Each row below holds a small network's activations on one input, seen along a few directions.
In each table, some parts of the input vary, and every possible input appears once, in random order.
Descriptions start from the smaller parts, as in this example, which fits no table here: one of 5 places around a ring, together with either a single point or (one of 2 separate values, together with one of 4 places along a line) or one of 9 places along a line.
Shared parts are said once, and a part with two or three values counts as separate values.
(in the rows, 128 means zero)

Other details of the inputs shift rows strongly along two fixed directions, in all tables alike. That doesn't count.
To show where, the next rows are all for the same input, with only those details redrawn:
[136  89  99 118 124 173 113 131 151 151 114 103]
[ 98 124 132 123 147  53 100  92 118 166 174 147]
[128 119 135 164 121  90 129 103 119 143 162 143]
[130  74  73  73 136 209  93 143 172 167  84  82]
[176 106 142 231  77 160 173 123 121 101 148 128]
[162 117 153 231  87 119 168 111 110 107 167 142]
[101 122 128 121 146  61 101  95 122 166 167 144]
[108 115 122 120 142  85 103 102 128 164 157 136]

Table:
R1: [182  96 119 218  67 234 198 180 145  84 123 112]
R2: [153 111 118 185  83 207 184 179 159  97 134 118]
R3: [108 175 172 141 137  65 157  89  78 125 139 141]
R4: [121 136 146 110 151  62  61  81 106 119 134 165]
R5: [ 85 179 155  88 147  89 145 126 112 142 120 131]
R6: [150 131 119  92 153 132  94 132 127 102 107 135]
R7: [109 102 108  66 137 208  98 115 139 151  37  70]
R8: [188 141 149 194  71 226 212 156 109  71  75  79]
R9: [128 156 141 147 135  49 156 131 110 136 194 142]
R10: [135 104  87  54 148 205  71 161 161 115  62 117]
R11: [102 175 178 181 106 102 176 116  99 102 133 148]
R12: [ 71 145 124  59 158 126 106 118 122 160  85 117]
R13: [115 146 112  40 167 113  81 153 150 124 106 144]
R14: [160 154 164 209  93 119 153 138 116  51 142 179]
R15: [121 125 142 167 125  68 127  96 113 144 174 151]
R16: [134 140 108  44 169 115  72 143 136 124 104 122]
R17: [ 91 156 133  97 152  48 139 144 134 155 190 154]
R18: [136  90  68  55 151 211 117 169 171 159  97  77]
Q: What is each input in this table made of?
A: one of 3 separate values, together with either a single point or one of 5 places around a ring
Q: The inputs of R8 and R16 match in every part but the choice among 3 separate values. If R7 is changed in the same way as R8 into R16, which row does it become?
A: R4
Q: Change only the place on the ring of 5 in R6. List by row number the other rows that result.
A: R10, R13, R14, R16
Q: Change only the choice among 3 separate values in R17. List by row number the other rows that result.
A: R5, R13
Q: Which other rows agree with R2 in the choice among 3 separate values? List them by row number.
A: R1, R9, R15, R17, R18

Table:
R19: [159 143 170 217  85 156 187 123  94  78 113 134]
R20: [150  91  71  48 149 221  73 172 180 119  70 107]
R21: [ 70 187 152  84 155  55 141 122 108 151 141 135]
R22: [ 80 122 127 113 150  40 102  90 130 189 190 149]
R23: [121  64  67  77 127 219 103 152 186 181  95  74]
R24: [179 105 136 229  83 154 187 133 120 107 167 125]
R25: [149  91  74  51 147 219  75 173 179 117  72 107]
R26: [146  93  73  57 143 217  75 175 178 118  74 106]
R27: [ 92 125 122 106 160  39 107  98 120 181 192 146]
R28: [150  99  89  56 142 212  74 149 159 122  50  90]
R29: [190 134 160 219  81 151 155 127 106  56 119 140]
R30: [ 96 124 121 109 158  42 108 101 119 183 189 146]
R31: [ 93 124 120 111 155  44 109 102 121 180 190 144]
R32: [114 109  92  58 139 229 104 149 153 141  42  76]
R33: [125  65  64  74 131 223 102 150 186 181  93  73]
R34: [ 71 187 155  81 160  47 141 118 104 154 143 141]
R35: [194 134 160 214  89 151 154 123 105  57 117 142]
R36: [157 144 170 216  86 158 187 121  95  74 113 133]
R37: [ 89 126 118 108 156  42 105 102 122 182 191 142]
R38: [155 168 170 203  85 157 222 150 104  78 120 120]
R39: [109 146 132  96 160  45  79 117 124 124 165 179]
R40: [163 101 139 243  68 156 185 130 130 114 165 125]
R41: [193 133 162 216  86 146 156 125 103  59 119 144]
R42: [ 71 187 155  83 156  52 142 120 106 151 142 138]
R43: [ 75 164 153  97 157  50 108  89  97 147 136 152]
R44: [124  65  68  76 131 217 102 152 183 183  94  76]
R45: [192 134 163 215  88 148 155 123 104  56 119 143]
R46: [191 127 149 216  88 147 157 150 120  55 143 163]
R47: [ 68 189 156  77 163  46 140 117 106 152 143 140]
R48: [ 77 163 149  91 163  55 106  88  99 150 132 150]
Q: The inputs of R20 and R26 match in every part but one. If R24 is changed in the same way as R20 into R26, which row does it become?
A: R37
Q: What is each input in this table made of?
A: one of 5 places along a line, together with either one of 2 separate values or one of 4 places along a line

Table:
R49: [ 88 155 143  99 158   8  82 102 116 154 177 183]
R50: [143 121 145 185  92 144 147 123 121 114 121 135]
R51: [108 107 102  84 138 180  84 127 151 133  78 112]
R52: [124  79  95  93 132 165  89 123 153 169 106  99]
R53: [ 86 162 158  95 158  18 101  80  92 160 148 149]
R54: [128 126 104  64 149 170  82 146 148 112  81 117]
R55: [167 142 146 162 110 133 169 138 123  98 136 123]
R56: [147 130 147 177  99 131 139 143 131  89 134 156]
R57: [138 106 128 192  96 141 170 127 123 139 162 112]
R58: [140 122 104  66 156 163 115 149 135 128  95 107]
R59: [ 87 135 121 103 160  20 105 110 123 177 210 154]
R60: [125 120  89  65 148 164 118 164 154 155 111  88]
R61: [134 136 134 173 101 144 169 161 135 101 148 137]
R62: [154 128 135 175 113 136 154 141 120  97 146 155]
R63: [172 134 142 178 116 133 162 139 108  93 142 139]
R64: [168 134 139 170 109 137 162 140 130 106 141 125]
R65: [113 122 111  73 143 180  91 127 139 127  68 103]
R66: [160 101 136 204  98 137 134 101 114 109 145 131]
R67: [ 66 151 153 107 150  30  92  89 113 158 154 170]
R68: [124 151 154 177  98 144 187 138 111 109 129 119]
R69: [150 134 148 180 104 137 169 118 119 122 132 116]
R70: [ 83 129 137 117 155  24 104  76 120 186 192 152]
R71: [100 109 105  83 144 178 111 137 146 145  89 117]
R72: [109 103  95  78 146 181 108 135 146 157  89 110]
R73: [100 127 126 103 171  21  90  96 112 164 199 173]
R74: [119 128 105  56 158 168 106 156 144 126  91 121]
R75: [173 139 151 170 103 128 153 138 112  87 125 131]
R76: [158 137 151 174 108 137 146 107  98  93 111 120]
R77: [ 99 111 105  81 136 178 114 137 165 155  92 105]
R78: [108 133  98  57 146 171 121 171 155 139 100 100]
R79: [143 133 129 176 100 138 169 156 131 111 154 134]
R80: [140 129 147 193  94 140 170 121 127 119 139 133]
R81: [143 111  98  69 143 164  90 151 153 141  90 102]
R82: [132 107  89  75 145 167  75 142 157 128  96 121]
R83: [155 144 154 165 102 137 146 146 121  82 120 144]
R84: [176 132 138 175 112 132 132 128 114  84 130 134]
R85: [146  81  81  86 144 167  70 134 159 139 114 110]
R86: [151 138 152 170 104 142 176 119 115 114 121 110]
R87: [133 147 158 173 102 143 173 124 120 107 122 127]
R88: [151  98 133 190 107 144 155 113 113 126 151 131]
R89: [138  87  87  88 140 162 102 143 171 159 132 106]
R90: [151 137 152 169 114 140 172 118  95 105 119 122]
R91: [140 146 151 179 100 134 191 130 102 115 134 106]
R92: [ 85 177 155  93 162  21 113 107 117 141 172 170]
R93: [153 129 139 177 105 141 129 135 128  74 130 154]
R94: [117 103  96  86 138 177  84 123 148 143  82 107]
R95: [ 59 160 142 111 152  22 123  97 108 179 182 155]
R96: [146 133 144 180 100 139 161 145 140  94 145 148]
R97: [116 109  94  67 152 179 100 159 159 131  97 126]
R98: [155 128 134 175 102 142 158 144 141 106 146 141]
R99: [140 143 165 182  95 138 158 124 108  95 113 135]
R100: [ 93 156 147 107 163  24  85  71  94 153 154 152]
R101: [154 132 149 186 110 139 169 118  98 110 129 127]
R102: [ 72 163 142 100 160  25 124  96 101 181 173 135]
R103: [ 84 118 101  79 137 169 123 148 155 162 102 100]
R104: [136 144 158 176 109 148 172 126 101  95 117 137]
R105: [147 121 102  70 149 161  89 138 139 116  86 104]
R106: [103 126 131 106 157  16  76  96 121 164 191 169]
R107: [124 110 108  79 138 164  98 129 142 158  81  92]
R108: [125 127  94  57 148 163 126 163 148 147 103  85]
Q: The inputs of R80 and R95 match in every part but one. If R87 is changed in the same way as R80 into R95, which row does it become?
A: R68
Q: What is each input in this table made of?
A: one of 2 separate values, together with one of 5 places along a line, together with either a single point or one of 5 places around a ring
Q: Change only the place on the line of 5 in R71. List by row number the other rows that result.
A: R51, R67, R77, R103
Q: Change only the choice among 2 separate values in R70. List by row number the other rows that result.
A: R89
Q: Start at R53 and move only the place on the ring of 5, one step at a time. The first step leads to R107. Which rows follow, in order?
A: R50, R67, R99
Q: Change only the place on the ring of 5 in R101. List by row number the other rows that result.
A: R71, R72, R90, R104
Q: Which other rows agree with R58 in the place on the line of 5 and the choice among 2 separate values? List them by row number.
A: R62, R63, R73, R74, R97
Q: Start at R57 and move only the place on the line of 5, one step at a time. The first step leads to R70. Which rows follow, in order?
A: R88, R52, R66
